These are the activations of a small neural network, seen along a few directions. Each row is one input.
Each table varies a few parts of the input and shows all the possible inputs, shuffled.
A made-up example of a description, with smaller parts first: one of 5 places around a ring, together with either a single point or one of 9 places around a ring or (one of 3 separate values, together with one of 4 places along a line).
Shared parts are said once, and a part with two or three values counts as separate values.
In the rows, 128 means zero.

Other details of the inputs shift rows strongly along two fixed directions, in all tables alike. That doesn't count.

A family of inputs:
R1: [144  85 130 173 119 128 178 131 131 149 133 115 173]
R2: [154  57 137 187 111 149 163  83  89 136  97 117 149]
R3: [120  80  96 171 104 126 111  77  98 119 131 121 132]
R4: [ 97 142 152  79 152 142  71 110 154 102 118 126 118]
R5: [ 72  96 121 136 112 141  50  30  73  96 107  68 128]
R6: [140 154 152 107 156 109 152 190 193 125 153 145 108]
R7: [ 89 159 106  76 142 110  73 125 114 116 137 129  86]
R8: [ 59 176 147  82 140 120  51 155 112 136 131 113 101]
R9: [156 104 100 154 122 142 145 120 124 118 144 133 135]
R10: [175 143 117 105 142 113 176 170 184 129 156 149 119]
R11: [136 204 143 103 138 149 133 194 168 140 137 149 109]
R12: [ 89  90 107 152 122 124  89  92  70 129 119  95 152]
R13: [106 142 121 107 150 124  92 146 119 117 135 114 116]
R14: [ 95 129 120 157 105 136 115 101 106 139 119 125 129]
R15: [115  74 143 167  98 131 104  30  42 117  99 109 149]
R16: [168 133 139 120 158 118 174 187 189 118 157 141 122]
R17: [ 90 167 132  78 161 113  77 162 139 106 147 128  86]
R18: [205  92 161 176 129 153 209 126 140 143 124 138 154]
R19: [165 129 162 110 130 147 161 168 147 127 100 145 120]
R20: [139 142 128 137 122 124 135 143 163 131 141 150 109]
R21: [151 165 115 101 146 128 143 169 148 145 132 134 132]
R22: [ 56 133 140 114 130 104  77 115 112 127 130 118 104]
R23: [181 142 116 156 131 158 177 163 150 137 138 138 156]
R24: [ 75 172 126  75 131  93  75 131 138 129 136 139  74]
R25: [154 121 161 120 109 128 137 109 109 108 102 138 145]
R26: [127 102 107 156 107 118 162 100 114 153 121 121 161]
R27: [143 103 104 156 114 127 164 112 110 155 120 116 170]
R28: [120 140 129 147 116 126 134 130 144 136 132 145 121]
R29: [160 151 106 106 147 129 150 158 145 134 140 135 129]
R30: [157  68 141 154  94 132 154  86  89 112  86 124 169]
R31: [ 89 181 114  92 137 141  59 133 108 115 132 132  88]
R32: [169 121 123 144 123 115 203 150 174 151 141 145 150]
Description of these inputs: either one of 2 separate values or one of 6 places around a ring or (one of 3 separate values, together with one of 8 places around a ring).
Which other rows does R6 become when the choice among 3 separate values takes its other values? List them by row number.
> R20, R24
Start at R30 and move only the place on the ring of 6, one step at a time. The first step leads to R25. Which rows follow, in order?
> R15, R18, R2, R19

A family of inputs:
R33: [160 151 140 130 145 137 177 189 176 142 148 130 142]
R34: [ 94  68 115 190  85 104 144  63  87 155 112 128 155]
R35: [183 181 120 130 121 164 176 195 149 165 134 145 141]
R36: [161 106 126 181  92 122 211 139 143 165 128 150 155]
R37: [173  73  99 151 140 105 188 131 170 119 160 130 150]
R38: [ 42  43  97 155 106  84  51  22  71 107 122  96 115]
R39: [163 108 123 179 104 133 205 135 140 164 126 135 169]
R40: [188 133 111 118 164 149 165 179 181 115 163 124 145]
R41: [113 118 200  80 125 130  84  96  83  98  70 115 118]
R42: [141 125 152 141 132 107 184 171 182 140 147 138 137]
R43: [ 99 114 126 156 102 113 140  98 113 155 116 133 138]
R44: [158 157 112 147 103 129 183 162 138 173 125 159 131]
R45: [170 123 200  87 135 151 143 138 122 105  83 126 143]
R46: [ 39 189 118  97 102  91  57 118  85 152 113 158  66]
R47: [139  49 117 182 120 104 164  96 130 124 138 111 169]
R48: [ 81 158 109  61 151  77  66 128 162  99 156 143  63]
R49: [127  96 107 182  97 138 157  97  90 158 114 118 166]
R50: [ 77 182 197  30 137 152  16 117  79  88  68 118  89]
R51: [159 107 119 171 119 143 180 132 127 157 126 125 169]
R52: [187 134  97 113 163 136 167 176 179 112 169 135 138]
R53: [169 105  97 187  93 153 186 120  96 172 118 129 175]
R54: [ 64 162 222  36 133 119  29  97  83  98  74 124  73]
R55: [ 53 121  90  91 141 105  29  85  87  99 144 105  93]
R56: [107 188 138  83 166 139  93 188 152 125 143 126  99]
R57: [181 151  87 101 162 132 153 162 176 105 166 138 128]
R58: [116 149 153 122 136 115 151 164 168 139 139 133 122]
R59: [126 128 106 101 152 105 120 149 158 110 158 129 109]
R60: [ 99  33 112 193 111 103 139  67  98 130 122 110 157]
R61: [166 148 131 112 161 139 151 192 175 118 161 121 141]
R62: [120 133 119  88 152  87 116 154 179 107 163 143  90]
R63: [193 101 188 114 127 170 160 130 118 106  77 125 167]
R64: [118  55 110 199 104 120 160  80  94 142 122 100 177]
R65: [161  95  99 193  86 120 206 112 110 171 116 148 167]
R66: [187 128 198 127 122 158 159 117 157 105 110 156 104]
R67: [165 136 116 159 122 146 177 152 128 159 126 134 161]
R68: [ 26 119 104 139 113 122  23  55  38 126 107  81 121]
R69: [157 152 125 118 164 154 149 184 164 126 145 126 134]
R70: [154 173 143 127 113 127 189 181 175 167 137 164 124]
R71: [138  59  90 214 100 147 154  61  63 155 104  99 197]
R72: [140 155 234  55 144 124 122 154 146 108  96 146  95]
R73: [183  81  93 165 140 142 175 132 151 118 151 111 168]
R74: [138  47  71 172 117  98 148  60 115 109 140 113 154]
R75: [156 155 126 107 165 142 137 189 160 114 160 119 140]
R76: [101 163 124 113 144 142  94 147 117 131 132 109 123]
R77: [ 78  66  58 149 128 127  60  42  44 100 133  81 148]
R78: [162 157 100  91 156 105 145 169 198 107 165 140 101]
R79: [ 35 109 121 143  96 105  57  52  62 147 105 111 120]
R80: [126 204 189  58 140 174  51 142 137  75  99 151  66]
R81: [142 202 188  62 137 183  67 146 141  81 106 153  79]
R82: [105 147 151 109 148 115 126 165 170 133 142 134 107]
R83: [ 50 184 160  81 130  98  67 140 134 147 128 145  79]
R84: [113 130 122 116 145 119 106 141 133 111 149 113 126]
R85: [159 116 151 128 148 100 182 179 197 124 160 145 138]
R86: [131 175 191  82 126 163  71 119 128  82 101 149  75]
R87: [147 108 195 135 114 137 124  78 123  97 107 146  94]
R88: [171 141 124 113 158 131 160 182 195 119 161 131 126]
R89: [121  83 115 184 103 125 151  84  99 157 113 114 171]
R90: [ 37  66 102 159 111 100  46  38  47 110 116  84 133]
R91: [ 65 112  95 152 111 141  54  58  28 142 101  95 146]
R92: [152 104 124 154 145 139 166 150 150 130 139 118 154]
R93: [174  73  56 159 136 136 155  85 115 105 149 108 169]
R94: [ 58  63  88 154 116  98  56  38  74 107 121  89 122]
R95: [152  60 115 191 125 128 186 117 136 138 131 113 172]
R96: [106 172 128 121 103 127 126 148 121 161 122 143 110]
R97: [156 130 133 113 152 109 162 174 203 122 157 138 119]
R98: [ 93 232 121  77 122 126  84 178 119 158 124 159  74]
R99: [170  97  98 196  90 146 196 114 102 164 121 130 177]
R100: [103 214 213  44 138 149  44 135 146  90 107 158  34]
R101: [ 69 192  96  49 160 105  33 130 137  93 150 129  59]
R102: [152 213 115 104 128 142 148 198 139 165 130 162 106]
R103: [135 118  99 169 111 153 137 108  86 156 116 111 164]
R104: [180 191 105 127 127 154 175 195 138 166 132 154 132]
The inputs of R84 and R61 match in every part but one. If R49 is changed in the same way as R84 into R61, which row does it become?
> R67
What is each input in this table made of?
> one of 6 places along a line, together with either one of 2 separate values or one of 10 places along a line
Which other rows does R54 become when the choice among 2 separate values takes its other values? List them by row number.
> R66
Which other rows does R64 become when the place on the line of 6 takes its other values? List them by row number.
> R33, R42, R58, R68, R76
Which other rows does R44 become when the place on the line of 10 takes its other values? List them by row number.
> R39, R59, R64, R78, R89, R90, R94, R95, R96
Which other rows does R93 become when the place on the line of 10 takes its other values? List them by row number.
> R35, R40, R69, R75, R76, R77, R91, R103, R104

A family of inputs:
R105: [205 220 167  96 149 150 204 233 219 161 159 183 105]
R106: [ 50  47 103 163  98  96  88  37  76 129 122 108 140]
R107: [148  99 113 158 105 107 146  74  97 122 103 142 138]
R108: [218  77 111 170 143 147 225 149 177 104 162 126 165]
R109: [ 68 190 247  36 135 148  20 121  96  91  65 125  68]
R110: [181  83  85 201 123 151 198 133 120 143 119 113 205]
R111: [ 67 199 130  62 177 106  54 178 138 129 141 116  87]
R112: [ 97 196 118  82 144 148  62 134 111 129 115 126  99]
R113: [110  53 101 185  98 104 161  86  95 157 121 107 165]
R114: [165 189 163  80 156 123 163 225 235 123 158 181  71]
R115: [215  67 116 168 141 135 215 153 181 125 174 116 187]
R116: [109  62  77 164 100 133  86  16  35 107  97  94 155]
R117: [ 32 182 132  99  98 115  43 125  83 145 127 127  79]
What is each input in this table made of?
> either a single point or (one of 2 separate values, together with one of 6 places around a ring)
Which other rows does R110 become when the choice among 2 separate values takes its other values? List them by row number.
> R117
Which other rows does R113 become when the choice among 2 separate values takes its other values? List them by row number.
> R111
